Here are a small network's activations along a few directions, averaged over the inputs that share one value of a field.
Values that are neighbours, or in one group, have similar rows; names and order tell nothing.
In the rows, 500 means zero.
Random noise pushes rows far along 14 fixed directions. That doesn't count. These rows show it; they differ only by the noise:
[694 376 489 556 334 296 498 444 571 457 651 488 343 557 593 602 843 175
 584 590 503 412 641 701 318 625 454]
[416 516 821 367 194 357 310 466 244 716 789 681 559 451 546  13 475 409
 355 694 393 532 315 735 938 572 591]
[553 541 726 330 475 391 699 514 543 603 549 543 573 633 592 512 434 649
 616 544 366 494 442 524 709 409 407]
[334 504 472 606 504 574 412 531 451 626 613 523 584 517 622 380 544 452
 410 642 427 609 462 478 557 519 715]
[424 415 328 555 440 220 542 395 147 299 596 738 408 204 445 399 368 795
 460 570 364 233 478 580 595 276 165]
[521 741 677 450 654 564 623 442 352 451 335 719 420 296 266 276 347 564
 447 457 522 436 516 500 622 433 359]
[775 770 464 788 572 490 460 591 770 428 372 482 135 305 397 676 715 155
 475 806 717 595 813 441 409 590 477]
[455 506 450 633 437 412 488 438 489 484 491 539 360 389 510 593 422 529
 475 608 498 551 546 581 358 560 513]
[352 565 465 435 594 580 312 432 631 428 576 534 518 638 630 491 629 376
 488 404 465 514 500 404 477 572 502]
[292 389 403 548 576 555 241 539 376 467 539 466 600 565 545 467 418 553
 387 367 511 630 350 504 301 497 614]
[675 466 660 603 370 321 396 411 416 409 482 720  88 319 337 447 750 140
 374 616 658 379 516 657 467 622 496]
[364 233 483 724 647 392 885 380  88 508 612 628 466 267 245 420 546 564
 529 557 252 327 523 587 274 345 624]
[213 505 254 492 508 548 340 360 464 573 656 526 723 611 896 399 540 530
 420 490 315 647 501 460 391 541 756]
[587 432 575 324 530 378 567 295 638 624 714 453 510 788 509 502 717 298
 581 339 552 430 501 501 482 595 792]
[490 176 398 599 388 464 543 480 422 457 320 596 321 567 663 832 491 645
 339 489 589 477 255 481 236 375 727]
[335 309 758 695 476 434 417 775 500 610 535 492 409 601 362 635 410 597
 545 643 558 517 236 578 672 592 406]


Field FOZ:
guk: [463 662 452 415 297 539 316 455 792 634 559 481 506 698 756 470 570 377
 508 532 750 482 553 559 760 900 510]
ked: [288 186 489 784 385 355 476 706 442 687 732 396 502 485 381 544 448 655
 572 778 456 428 323 568 794 576 464]
tuv: [524 454 586 286 278 575 398 439 557 487 446 487 504 631 628 513 475 505
 418 443 550 460 385 526 656 521 499]
zopiv: [469 612 610 473 672 692 521 717 531 548 444 396 722 570 572 445 567 438
 571 599 340 712 545 406 556 374 472]
gipad: [307 382 176 585 103 652 395 473 673 492 506 360 690 619 887 652 536 516
 619 545 367 485 607 699 291 745 374]
pom: [653 449 678 469 607 411 767 522 355 466 426 404 492 456 181 545 322 588
 640 401 549 444 519 645 426 491 393]
nosi: [745 512 503 463 145 122 606 230 547 449 503 615 120 217 520 589 501 440
 443 691 549 407 702 548 545 548 555]
nekev: [430 527 260 578 511 516 582 292 353 501 334 726 453 357 416 395 411 685
 393 459 638 283 455 448 653 505 600]
ved: [714 718 428 502 522 548 422 816 390 516 426 413 813 544 499 258 401 547
 629 438 636 488 574 755 608 542  25]
kuru: [609 453 505 253 253 677 506 418 579 646 751 299 731 731 547 322 533 369
 568 319 557 401 445 632 522 638 636]
bam: [516 539 608 286 417 621 750 379 705 497 247 711 384 549 716 699 437 733
 421 533 403 416 363 218 824 332 560]
sakis: [495 660 549 596 474 536 527 454 496 569 218 792 299 344 523 460 460 503
 408 621 626 482 481 489 636 610 531]
fefu: [632 635 771 531 462 618 340 705 407 378 318 560 338 209 149 346 401 382
 397 488 583 556 464 528 536 510 215]
dor: [377 629 298 397 541 497 434 459 716 446 583 614 582 627 577 519 515 689
 573 405 542 216 448 245 957 442 319]
vep: [414 420 445 463 436 418 754 342 566 516 656 393 466 434 423 613 386 702
 610 562 328 343 580 395 619 436 512]
loze: [629 522 537 248 328 432 311 410 511 495 607 491 515 606 362 271 405 476
 482 304 756 282 374 653 773 652 336]
pil: [515 528 584 549 622 209 459 427 420 611 391 504 374 379 482 563 485 472
 412 550 556 743 520 409 482 510 827]
gosa: [551 509 384 461 552 475 689 327 380 535 457 675 534 410 590 348 673 439
 552 390 458 371 599 555 411 591 579]
A value of FOZ combines one of 3 hidden first parts with one of 6 second parts; all combinations occur once.
tuv and sakis share the first part; tuv and pom share the second. Which value has the first part of pom and the second part of sakis? -> ved
gipad and bam share the first part; gipad and zopiv share the second. Which value has the first part of zopiv and the second part of bam? -> loze
gosa and vep share the first part; gosa and fefu share the second. Which value has the first part of fefu and the second part of vep? -> nosi

Field FOS:
digol: [450 461 480 546 274 588 649 428 655 656 455 442 486 572 657 658 386 564
 534 651 484 509 447 602 529 635 607]
dupim: [853 493 683 454 599 224 579 696 300 545 319 563 548 547 447 463 571 498
 544 460 509 619 473 660 482 384 396]
nebe: [414 559 479 645 566 272 459 466 494 626 576 658 444 537 464 406 589 434
 589 580 631 381 572 658 675 760 478]
kotot: [604 431 552 412 626 514 739 457 438 434 427 500 411 490 493 600 639 464
 409 494 449 450 488 315 397 240 667]
fave: [743 542 643 509 396 507 606 521 720 525 571 295 322 455 280 586 509 319
 592 559 553 596 638 561 311 586 519]
mefub: [440 570 586 572 409 513 520 524 504 701 584 443 496 447 572 465 342 559
 433 721 466 637 464 512 639 517 649]
ropig: [552 522 441 451 391 346 612 435 492 576 451 534 523 577 697 595 509 562
 514 565 538 456 516 531 554 483 557]
nopod: [561 375 433 655 492 444 421 629 563 589 706 509 409 516 288 504 762 302
 491 603 653 343 497 376 714 478 617]
nimi: [743 478 492 544 586 640 700 776 523 700 302 373 702 679 653 506 566 591
 457 568 661 581 479 419 651 412 670]
bizav: [486 274 186 702 242 357 385 462 432 541 654 470 455 430 343 469 433 544
 493 501 798 281 478 681 495 660 516]
tem: [403 808 676 672 617 551 437 609 473 552 517 551 495 343 120 285 265 504
 668 555 599 492 596 670 647 726 230]
zega: [565 322 349 556 306 480 363 465 461 456 467 424 486 518 499 573 583 416
 425 311 660 408 473 599 304 581 633]
boda: [690 391 407 554 363 494 436 497 541 379 490 372 359 442 365 629 526 436
 445 604 673 460 514 497 482 401 567]
litas: [582 628 350 504 840 239 513 528 564 544 527 515 567 571 666 570 631 589
 641 484 431 585 581 393 539 424 468]
kosi: [302 512 610 618 447 815 602 512 474 472 497 609 463 427 493 441 452 458
 459 561 365 449 468 507 448 579 480]
vibo: [441 471 380 649 481 535 526 556 431 556 585 419 588 442 404 454 421 595
 562 635 492 476 544 499 596 473 504]
zot: [448 446 451 325 555 570 550 403 650 454 584 461 610 677 535 480 613 503
 628 273 474 275 507 475 525 611 319]
fugel: [497 339 538 624 504 491 364 572 370 505 595 395 392 386 217 433 525 334
 373 559 649 534 432 546 481 504 664]
A value of FOS combines one of 3 hidden first parts with one of 6 second parts; all combinations occur once.
litas and kosi share the first part; litas and fugel share the second. Which value has the first part of fugel and the second part of kosi? -> kotot
nebe and zot share the first part; nebe and tem share the second. Which value has the first part of tem and the second part of zot? -> fave
boda and zega share the first part; boda and dupim share the second. Which value has the first part of dupim and the second part of zega? -> nopod
